These are the activations of a small neural network, seen along a few directions. Each row is one input.
In each table, some parts of the input vary, and every possible input appears once, in random order.
A made-up example of a description, with smaller parts first: line(4) and (point or ring(11) or (values(2) and ring(8))).
Shared parts are said once, and a part with two or three values counts as separate values.
(in the rows, 128 means zero)

Other details of the inputs vary at random and push rows far along two fixed directions, the same in every table; ignore that.

A family of inputs:
R1: [103 106 113 141 168 109 115 166 139 164 152 117 144 106 106 138]
R2: [115 115 120 137 168 116 107 172 140 158 158 122 143 107 100 137]
R3: [104 122 114 141 167 117 111 162 127 149 175 137 164 113  87 154]
R4: [119 187  53  84  66 110 186  82 112 105 136 150  77 146  60 125]
R5: [104  92 127 126 158  91 131 175 145 136 156 152 167 106 115 136]
R6: [129 196  92  91  53 113 158  95 101 113 153 133  81 133  80 132]
R7: [113  98 132 120 151  86 122 187 147 145 157 136 153  96 118 131]
R8: [164 106 215 167 144 186  83 106 122 116  84 105 147 146 217 120]
R9: [136 192  54  86  48 120 167  95 103 111 142 144  78 143  82 136]
R10: [142  88 163 161 159 163 107 118 139 132  76 106 139 139 195 115]
R11: [ 91 104  99 145 173 110 126 156 134 157 158 132 160 115  93 146]
R12: [113  93 108 123 145  93 121 193 141 146 161 149 164 102 126 143]
R13: [169 149 139 118  84 168 147  63 123  92  57 119  79 164 177  97]
R14: [152 107 230 169 158 182  93  91 125 107  83 107 151 148 204 114]
R15: [166 166 162 112  78 157 145  60 122  89  72 110  72 155 161  97]
Each input here is: values(3) and (point or line(4)).
- Changing only the values(3) part turns R5 into R7. The same change can be made to R4. Which row results? => R2
- Start at R8 and move only the line(4) part, one step at a time. The first step leads to R9. Which rows follow, in order? => R13, R10
- Which other rows does R6 become when the values(3) part takes its other values? List them by row number. => R8, R14

A family of inputs:
R16: [127  73 185 150 178 120 106 163 151 127 127 131 174 114 164 126]
R17: [122 105 174 164 175 144  87 153 126 143 155 125 177 123 136 147]
R18: [147 142 144 101  83 124 165  75 134  97  74 118  78 142 149  91]
R19: [130 116 179 164 179 155  84 147 130 146 140 109 157 122 140 131]
R20: [117  73 165 157 193 129 116 146 159 142 102 121 157 123 163 118]
R21: [114 155  72 115 121  99 123 170 127 152 184 134 129 107  69 152]
R22: [125 162 111 128 102 146 149  73 115 114 109 125  92 151 112 122]
R23: [158 153 137 118  87 145 137  81 125 111  86 108  85 144 155 110]
R24: [ 84 140  22 107 117  86 154 172 122 163 191 154 125 110  46 155]
R25: [133 115 185 159 178 156  85 146 127 141 142 122 163 121 142 136]
R26: [ 90 159  41 119 133 104 138 151 109 152 197 150 135 116  24 162]
R27: [149 148 120 122  96 154 151  71 130 103  76 115  84 154 156 113]
R28: [124  69 158 155 206 129 107 160 156 140 111 127 174 122 152 120]
R29: [137 160 147 122  87 154 142  65 108  96 101 121 107 156 143 120]
R30: [120 101 177 168 182 151  86 140 124 149 136 104 165 124 150 139]
R31: [ 90 148  55  91 118  63 152 181 134 147 198 150 125  96  35 145]
R32: [106 137  67 110 111  93 136 168 121 160 176 137 123 106  74 143]
R33: [148 143 137 112  70 144 156  77 115  92  80 133  98 151 172 105]
R34: [157 139 147 113  74 143 149  88 119  91  89 137  99 153 171 106]
R35: [149 155  92 110  95 145 153  86 122 105  98 128  94 150 123 122]
R36: [ 80 139  49  95 113  59 163 171 127 143 199 162 145  95  46 154]
R37: [125 101 144 154 167 130  95 160 133 152 140 111 159 114 148 145]
R38: [143  93 177 160 167 143  87 155 139 134 127 122 170 123 173 141]
R39: [140 156 124  84  78 112 169  95 130  89 109 145  85 137 120 107]
R40: [165 159 147 111  87 150 136  87 123  96  93 128  93 146 157 115]
R41: [119  75 179 153 183 119 109 157 149 141 114 115 164 112 166 122]
R42: [148 158 153 128 100 156 133  69 113 113 100 106  92 149 141 110]
R43: [135  75 155 160 186 156  96 154 141 144 105 124 165 132 170 121]
R44: [141 163 108 106  70 130 153  86 116 101 109 131 101 143 136 128]
R45: [146 162 113  98  68 132 154  99 120 104 104 129  78 144 132 105]
R46: [134  87 171 150 174 139  85 177 138 144 136 132 166 114 161 130]
R47: [ 94 133  58 112 117  84 139 177 115 162 189 144 136 104  71 154]
- Changing only one part turns R43 into R26. The same change can be made to R45. Which row results? => R19
- What is each input in this table made of? => line(4) and (values(2) or ring(6))
- Start at R39 and move only the line(4) part, one step at a time. The first step leads to R46. Which rows follow, in order? => R40, R25
- Which other rows does R18 become when the ring(6) part takes its other values? List them by row number. => R16, R31, R36, R39, R41

A family of inputs:
R48: [ 71 142  67 144 158 106 111 184 109 166 233 157 182 100  41 189]
R49: [133 153  38  99  79 121 149 139 109 136 151 153 102 134  86 144]
R50: [ 83 100  84 114 145  48 133 214 134 156 217 158 185  84  67 164]
R51: [158 140 156  91  85 131 177  65 143  67  46 133  78 153 166  81]
R52: [112 137  62  84  98  85 180 130 131 115 146 169 117 132  77 124]
R53: [105 128  35 120 154  88 105 225 133 184 212 143 160  85  53 173]
R54: [168 149 127 116  55 170 147  68 114  88  61 126  83 169 197 111]
R55: [136  87 201 193 216 181  69 143 130 139 120 119 190 134 165 136]
R56: [139 161 127 137 115 178 163  15 114 101  55  90  72 183 134  95]
R57: [173 162 161 107  55 155 138  85 113 101  72 110  71 147 188  95]
R58: [105 156  92  73  71  66 175 146 126 117 167 151 105 108  73 118]
R59: [115  43 195 167 206 128  93 174 157 135 113 135 202 118 195 127]
R60: [137  92 213 187 224 173  59 147 140 140 121 104 184 123 163 133]
R61: [105  34 181 179 244 142 109 141 171 155  70 104 167 119 184 107]
R62: [111 153  91  82  89  67 176 141 143 118 158 150  93 108  69 123]
R63: [119  57 135 192 221 161  77 159 152 180  93  86 161 122 171 126]
R64: [178 150 148 106  49 156 141  68 111  95  75 115  86 156 200 112]
R65: [115 199  92 103  87 103 145 114 110 130 183 136  91 124  38 148]
R66: [114 189 110  99  82 112 137 114  95 127 185 133 107 122  61 139]
R67: [152  80 191 167 189 152  62 181 153 162 124  98 156 108 190 127]
R68: [161 174 182 127  66 167 140  36 100  78  86 119  96 159 168 116]
- What is each input in this table made of? => values(3) and (point or ring(6))
- Changing only the values(3) part turns R56 into R61. The same change can be made to R60. Which row results? => R51
- List by row number the other rows that have the values(3) part in common with R53. => R49, R54, R57, R63, R64, R67
- Which other rows does R60 become when the ring(6) part takes its other values? List them by row number. => R48, R55, R65, R66, R68

A family of inputs:
R69: [146 117  81 127 108 133 136 123 140 143  85 105  93 135 160 121]
R70: [126 207  91 100  62 114 163  66  99  91 161 141 107 143  69 157]
R71: [102 150  38  89  52  72 187 112 123 132 134 128  90 120 103 135]
R72: [154 120 127 128 135 167 145  91 143  95  66 147 108 162 158 104]
R73: [116 220   8 106  80 124 120 140  90 163 219 132 101 119  18 187]
R74: [170 169 135 141 130 183 104  85 121 106 111 116 118 155 134 140]
R75: [ 83  74 144 171 187 117 102 179 134 166 164 134 190 111 141 154]
R76: [155 144 212 169 123 180  88  70 108 116 103  87 136 143 195 141]
R77: [177 103 227 122  80 134 111 134 127  84  93 141 146 127 239 109]
R78: [110  81 113 175 202 151  79 193 139 179 151 131 169 118 135 150]
R79: [148 110 154  98 124 108 172  89 165  93  48 119  90 134 165  78]
R80: [133 131 173 119 131 142 147  86 127 102  94 127 108 145 121  88]
R81: [168 107 222 100 102 112 108 169 143  99 119 141 130 110 193  96]
R82: [153 170 185 127 129 146 124  78 133  93 113 109 110 143 119 118]
R83: [ 95  91 168 168 199 132  77 184 122 184 169 108 165 100 110 129]
R84: [144 139 121 147 119 187 107 104  97 144 101 111 107 155 149 114]
R85: [128 154 172 152 153 144  85 132 121 146 159  92 133 112 112 143]
R86: [ 59  81  98 157 207  86 100 215 118 184 233 153 225  90  54 179]
R87: [ 89 178  52 105  58 103 167 103  75 142 182 139 104 133  59 149]
R88: [137 171  59 102  86 148 161  90 100 115 123 148  90 158  78 119]
R89: [100  71 168 147 225 108 114 182 169 139 145 148 180 105 110 123]
R90: [ 88 140  18  73  85  47 198 140 136 121 154 156 121 108  63 142]
R91: [132 107  54 112 138 103 150 151 153 135 111 135 122 122 114 129]
R92: [129 130 166 128 119 140 148  93 138 110  87 122  89 143 151  93]
R93: [156  82 149 137 160 124  63 248 139 157 177 149 189  93 165 152]
R94: [124 114 157 124 120 133 165  79 136  81  79 149 131 154 163 110]
R95: [135  94 164 133 142 116 133 123 160 138  74  91 105 120 180  95]
- Changing only one part turns R76 into R85. The same change can be made to R71. Which row results? => R95
- What is each input in this table made of? => values(3) and (point or (values(2) and line(4)))
- Which other rows does R70 become when the values(3) part takes its other values? List them by row number. => R74, R82
- Which other rows does R92 become when the values(2) part takes its other values? List them by row number. => R89
- List by row number the other rows that have the values(3) part in common with R93. => R69, R72, R73, R74, R78, R84, R88, R91
